[[130 138 143 132 128 134]
 [128 142 139 131 109 117]
 [123 143 142 128 123 129]
 [124 151 143 136 120 120]
 [115 135 135 128 118 109]]
Counting starts at 0.
The entry in the top-left corner is 130
What is the entry in row 0 and column 1? 138
The entry in row 2 and column 0 -> 123
What is the top-right entry? 134
The entry just right of 132 is 128
The entry just left of 117: 109
What is the entry directly above the largest entry? 143
What is the entry directly below the largest entry? 135
What is the entry just left of the largest entry? 124
The entry directly below 129 is 120

arr = array([142, 129, 132, 130, 126, 100, 101, 126, 127, 142])
Give the 2nd entry.
129
Give the 1st entry from the right.
142
The first entry -> 142
Give the entry just left of 100.
126
Give the 4th entry.
130

Questions about the matrix below. Indices start at 0.
1) Which number is the entry just right of the centre entry?
2) Which number is the entry at row 2, column 1?
3) Which number is the entry in row 1 and column 1?
4) Which number is the bottom-right entry?
5) Which number is the entry directly above 127?
6) Which number is the entry directly above the centre entry?
7) Which number is the entry at row 1, column 2?
8) Which number is the entry in the top-left corner?
[[138 139 148 135 153]
 [149 108 106 150 117]
 [131 150 152 144 152]
 [149 118 135 145 117]
 [127 153 153 141 153]
 [132 150 151 142 154]
 [146 120 135 139 125]
 [144 116 135 143 114]
 [154 104 112 111 153]
 [123 152 153 142 154]
 [150 107 107 152 106]
 [154 104 113 102 152]
 [153 103 114 108 152]
 [124 153 154 142 152]
 [128 152 152 140 154]]
1) 143
2) 150
3) 108
4) 154
5) 149
6) 135
7) 106
8) 138

grid =
[[135 116 123 116 117 123 138 135 123 131 126 115]
 [141 125 135 126 126 121 140 140 126 129 130 115]
 [136 141 134 145 145 134 130 131 134 130 131 126]
 [134 114 138 114 115 124 147 137 123 130 125 138]
 [135 125 136 127 129 124 137 134 127 124 127 122]
 [133 114 118 111 111 123 135 134 121 133 126 114]
 [127 108 130 105 106 123 143 133 119 128 123 135]
 [130 112 120 107 107 124 138 135 120 132 125 121]
 [125 110 118 105 105 121 133 132 119 128 123 119]
 [119 131 130 131 131 134 127 123 131 128 125 147]]
Rows and columns are numbered from 0.
The entry in the top-right corner -> 115
The bottom-right entry is 147
Read off the entry in row 1 and column 2.
Answer: 135
The entry at row 0, column 2 -> 123
Read off the entry at row 0, column 0.
Answer: 135
The entry in row 2 and column 0: 136
Read off the entry in row 1 and column 1.
Answer: 125
The entry at row 1, column 0: 141
Read off the entry just left of 112.
Answer: 130
The entry at row 2, column 2: 134
Read off the entry in row 0 and column 1.
Answer: 116
The entry at row 2, column 1 is 141
Read off the bottom-left entry.
Answer: 119

Questions about the table below.
1) Which number is the last entry, reading row by row?
2) Which number is the top-left entry?
3) Which number is the top entry of the column that holds the largest entry?
4) Which number is the first entry of the smallest entry's row?
5) Which number is the entry directly below the smallest entry?
6) Which number is the top-right entry?
7) Which number is the fifth entry in reading order?
[[131, 129, 134, 132, 130, 126, 123, 128, 124, 136, 131, 146, 136, 133, 129],
 [140, 136, 119, 131, 128, 115, 128, 125, 139, 134, 125, 115, 130, 131, 126],
 [132, 134, 123, 122, 127, 121, 136, 128, 125, 127, 126, 132, 128, 129, 136],
 [136, 131, 129, 128, 127, 128, 137, 138, 131, 128, 126, 122, 131, 137, 120],
 [121, 121, 134, 126, 128, 125, 126, 134, 124, 125, 139, 143, 125, 136, 124],
 [124, 133, 121, 134, 135, 128, 129, 126, 134, 123, 126, 138, 132, 126, 133],
 [126, 130, 134, 133, 133, 125, 130, 123, 136, 127, 133, 105, 127, 127, 125],
 [122, 133, 126, 131, 137, 120, 127, 134, 122, 134, 136, 119, 128, 127, 126],
 [128, 130, 122, 127, 127, 134, 124, 135, 131, 120, 127, 139, 134, 122, 134],
 [127, 126, 131, 130, 134, 128, 131, 133, 112, 129, 128, 138, 131, 124, 126]]
1) 126
2) 131
3) 146
4) 126
5) 119
6) 129
7) 130

Read these off the grid that follows. Indices start at 0.
1) Which number is the entry in row 0 and column 0?
2) Which number is the entry at row 2, column 0?
3) Which number is the top-right entry?
4) Which number is the entry in row 0 and column 1?
5) Which number is the entry in row 2 and column 1?
[[153 135 149 129 147 150 129 130 106 147 137 105 104]
 [140 108 152 144 150 150 143 139 109 148 106 111 117]
 [112 149 116 135 114 114 134 134 105 108 154 104 102]
 [153 119 152 109 151 147 110 107 138 154 115 137 131]
 [137 149 145 146 150 145 144 144 139 149 154 141 142]
 [146 125 145 113 149 147 116 108 110 143 110 106 107]
 [150 112 143 111 153 145 117 110 152 152 109 153 148]
 [134 103 134 103 141 133 104 102 135 141 102 133 125]
 [149 104 147 120 152 149 121 116 147 148 103 150 150]
 [134 146 106 120 108 109 119 121 134 113 150 128 128]]
1) 153
2) 112
3) 104
4) 135
5) 149
